These are the activations of a small neural network, seen along a few directions. Each row is one input.
In each table, some parts of the input vary, and every possible input appears once, in random order.
Descriptions start from the smaller parts, as in this example, which fits no table here: one of 4 places along a line, together with either a single point or one of 9 places along a line or (one of 2 separate values, together with one of 5 places around a ring).
Shared parts are said once, and a part with two or three values counts as separate values.

Other details of the inputs vary at random and push rows far along three fixed directions, the same in every table; ignore that.

Table:
r1: [  2  -5  -5  21  17  -7   2 -21  -1 -18 -27   0  40   4  -9]
r2: [ 11 -14   1  14  16   1  10   3   2 -14 -23  -1  37  25  -9]
r3: [  8 -23   3 -31 -18  -5 -32  22  -4  59  34  -6 -49 -21 -20]
r4: [-19  -2   3  -1   9   3  32 -31   2 -42 -22  11  45   9   6]
r5: [  5  13   3  -1  -4  -9  -6   1  -8   4   4   3 -17 -16  10]
r6: [-17 -62  24 -65 -27  -4  -4 -15  -7  51  44  15 -21 -22 -62]
r7: [ -2 -34  11 -38 -18 -17 -28  -8 -14  54  29   6 -31 -35 -38]
r8: [-44 -57  45 -92 -38  12  55 -36   6 -10  42  38   5 -10 -38]
r9: [-12  32  -2  10 -10  12  10   8  15 -27   4  -2 -16  -6  29]
r10: [-16  -5   3   1  10  13  35 -24   8 -40 -15   9  40  24  -1]
r11: [  2 -15  -4  17  14   4   5   1   9 -15 -24  -6  39  19 -11]
r12: [ 14  21  -2   6  -6   3 -15  33   2   8  10  -8 -38  -4  26]
r13: [ 19  36 -15  18 -10 -17 -37  18  -5  35  10 -15 -44 -32  19]
r14: [ 22 -14  -8  19  14  -7 -17  13  -7  22 -13 -11  17  18 -17]
r15: [  1  -7  -6  21  22  -5   0 -21  -3 -20 -27   1  36   6  -9]
r16: [ 17  17  -2   8 -12 -22 -22  14 -11  31   5  -6 -21 -25   0]
r17: [-17  -8   1   1  15  16  32 -24   9 -43 -15   9  36  23  -2]
r18: [-31  28   6 -15  -5  29  33  -7  13 -54  11  14 -23   7  47]
r19: [-48 -54  42 -93 -36   6  48 -48  -1 -11  37  39   7 -21 -26]
r20: [ 16  -5 -14  23  23 -15 -24  -8 -13  18 -19  -7  15  -1 -17]
r21: [ 14  17  -6  11 -14 -12 -18  20  -5  36  13 -11 -22 -10  -5]
r22: [  2  -8  -6  23  20   3   5 -12   3 -17 -21  -2  34  20 -17]
r23: [  4  -5  -5  20  18   1  11 -11  -4 -12 -18   0  36  25 -13]
r24: [  6  23  -6  12  -7   8 -14  26  13  -4   5 -11 -29  -6  29]
r25: [ 22 -12  -8  19  10  -9 -16  13  -5  24 -13 -12  21  16 -18]
r26: [ 18  -3 -13  23  17 -19 -20  -8 -15  21 -18  -9  19   0 -17]
r27: [ -8  33   0   4  -3   5   7  -4  -1 -27   1   5 -18  -9  42]
r28: [ 19  -4 -13  25  15 -10 -15   1  -8  24 -12 -11  17  14 -25]
r29: [  4  10   3   1  -1   1  -3  11  -4   5  10   2 -23   0   4]
r30: [-24  -9  25 -49 -35   7  27  -3   6  -1  35  18 -23 -17  -5]
r31: [-11  34  -5   8  -9  12  12   6  14 -24   5  -2 -16  -4  30]
r32: [ 14   3  -8   3   0  -1 -27  25  -4  31  10 -12 -32  -1   5]
r33: [ 12 -24  -9  14  21 -17 -12 -21 -12  17 -22  -3  39   3 -35]
r34: [ 12  25  -1   7 -13   0 -12  35   5   9   9  -9 -32  -8  25]
r35: [  3  37  -9  15 -11   1  -5  17   5   3   8  -9 -26  -7  24]
r36: [ 10 -24  -7  12  24 -16 -12 -21 -18  17 -21  -1  35   8 -32]
r37: [  4  -4  -9  21  17   1  10 -13   4 -13 -21  -3  39  19 -16]
r38: [ 21 -13 -11  19  12  -8 -16  11  -3  24 -15 -14  20  15 -19]
r39: [ 19  33 -13  23 -13  -9 -35  29   3  33  15 -18 -46 -20  10]
r40: [ 15   3  -9   4  -3  -1 -27  25   2  30  10 -13 -29  -7   3]
r41: [  6  12   3   2  -6  -1  -1  11  -2   6  10   1 -19  -2   3]
r42: [  8 -17   0  13  24   5   6   3  -2 -16 -22   1  30  29  -7]
r43: [  6  24  -8   8  -2   9 -11  25   6  -1   6 -10 -31   1  32]
r44: [-26  23  10 -18 -16  27  34   7  19 -52   9  10 -13   6  51]
r45: [ 30 -21  -5  20  13 -33 -24  -6 -21  43 -19  -7  32  -3 -46]
r46: [ 18 -13 -12  20  11  -8 -17  13   1  23 -15 -16  23  10 -21]
r47: [-19  -4   2   0  10   5  30 -32   6 -44 -22  11  45   6   4]
r48: [-30  29  10 -16  -4  20  28 -15   5 -57   6  18 -20  -6  55]
r49: [-16  30   4  -5  -7  19  14   5   6 -28  15   7 -33   2  39]
r50: [ -5  -8  10 -36 -27 -14 -11  -6  -8  38  29   5 -33 -34 -10]
r51: [  1  -8  -9  20  26   6   6 -13   0 -15 -20  -1  31  23 -14]
r52: [-14 -18   6  -6  17  20  27 -11   4 -41 -15  10  32  32   7]
r53: [ 15  -3 -11  27  10 -21 -21  -5  -8  18 -20 -10  24  -8 -21]
r54: [-20 -91  30 -80 -22  -1   1 -17  -5  48  37  18  -1 -12 -72]
r55: [-15  19   3  -8  -8  23   8  14  18 -33  11   2 -31  -3  42]
r56: [-30  34  10 -15 -16  14  34 -13   9 -54   5  15 -11 -11  54]
r57: [  4 -12  -6  14  14   2   9   0   4 -11 -23  -6  40  24  -8]
r58: [ 10  23  -9   7  -8   5 -17  27  10  10  10 -12 -35  -9  26]
r59: [  7  36  -6  15 -10   2  -5  17   3   2   9  -6 -28  -4  26]
r60: [  3  11   4  -2   0  -7  -9   1 -10   3   4   5 -21 -14  11]
Description of these inputs: one of 3 separate values, together with one of 4 places along a line, together with one of 5 places along a line.
Changing only the place on the line of 5 turns r4 into r16. The same change can be made to r57. Which row results? -> r34
Change only the place on the line of 5 in r27. List by row number the other rows that result. -> r5, r15, r26, r33
Change only the place on the line of 4 in r37. List by row number the other rows that result. -> r17, r31, r51
Change only the place on the line of 4 in r48. List by row number the other rows that result. -> r19, r27, r56
Change only the choice among 3 separate values in r18. List by row number the other rows that result. -> r32, r36
Change only the place on the line of 5 in r35. List by row number the other rows that result. -> r9, r21, r30, r31
Change only the choice among 3 separate values in r10. List by row number the other rows that result. -> r38, r50

Table:
r61: [ 48  -8 -36  54  38 -49 -48 -19 -36  75 -36 -23  46   1 -64]
r62: [-56 -46  42 -89 -61  12  51 -42  20  -3  55  32   0 -35 -56]
r63: [ 12  42 -10  16 -37   1 -34  55  22  46  42 -27 -81 -27   4]
r64: [ -45  -81   62 -121  -40  -11   48  -53  -14   -1   39   55    4  -46
  -44]
r65: [ 27 -50  19 -41  -8 -30 -53  12 -28  78  25   5 -46 -37 -42]
r66: [-47  54   4 -19 -20  41   7  -3  31 -64  38  13 -92 -34  77]
r67: [ 11 -46   8 -37 -12 -25 -52   3 -35  87  32  -1 -44 -27 -41]
r68: [-15 -19   7   2  22 -14  21 -44 -23 -23 -34  15  67  11 -17]
r69: [-55  52  12 -33 -38  23  26 -20  24 -56  37  21 -69 -53  55]
r70: [ 51  35 -40  86  41  -8 -60  56 -17  31 -34 -38  -9  32  23]
r71: [ -4  49  -7  41   9  22  30  25  13 -61 -27  -7  18  43  61]
r72: [-16 -56  -1 -21  37   7  21 -61 -10 -18 -18  17  58  31 -41]
r73: [ 19  32 -19  -1 -12  11 -42  45   1  55  41 -18 -91 -13  27]
r74: [-13 -46 -13 -13  10   6  11 -21  21 -19 -39 -13  81  13  -2]
r75: [ -4  63  -6  45   3   7  30   4   3 -62 -28  -1  28  21  63]
r76: [  6  20   9  19   8  15  38  24  16 -66 -27   5  25  33  41]
r77: [-17 -42  -4  12  31  25  15 -18  19 -33 -18   2  48  35 -41]
r78: [  7 -51  14  -4  35  11  19  -1   0 -33 -29  14  53  39 -18]
r79: [ 56 -19 -30  53  26 -29 -34  20 -15  80 -26 -36  47  38 -70]
r80: [ 22  61 -13   7 -39 -17 -26  29  -3  59  41 -17 -69 -36  23]
r81: [ 13  57   3  43   5   2  32  12   9 -72 -34   4  25  10  62]
What is each input in this table made of? -> either a single point or (one of 4 places along a line, together with one of 5 places around a ring)
Change only the place on the line of 4 in r62. List by row number the other rows that result. -> r75, r80, r81
Start at r66 and move only the place on the ring of 5, one step at a time. The first step leads to r77. Which rows follow, in order? -> r63, r62, r69
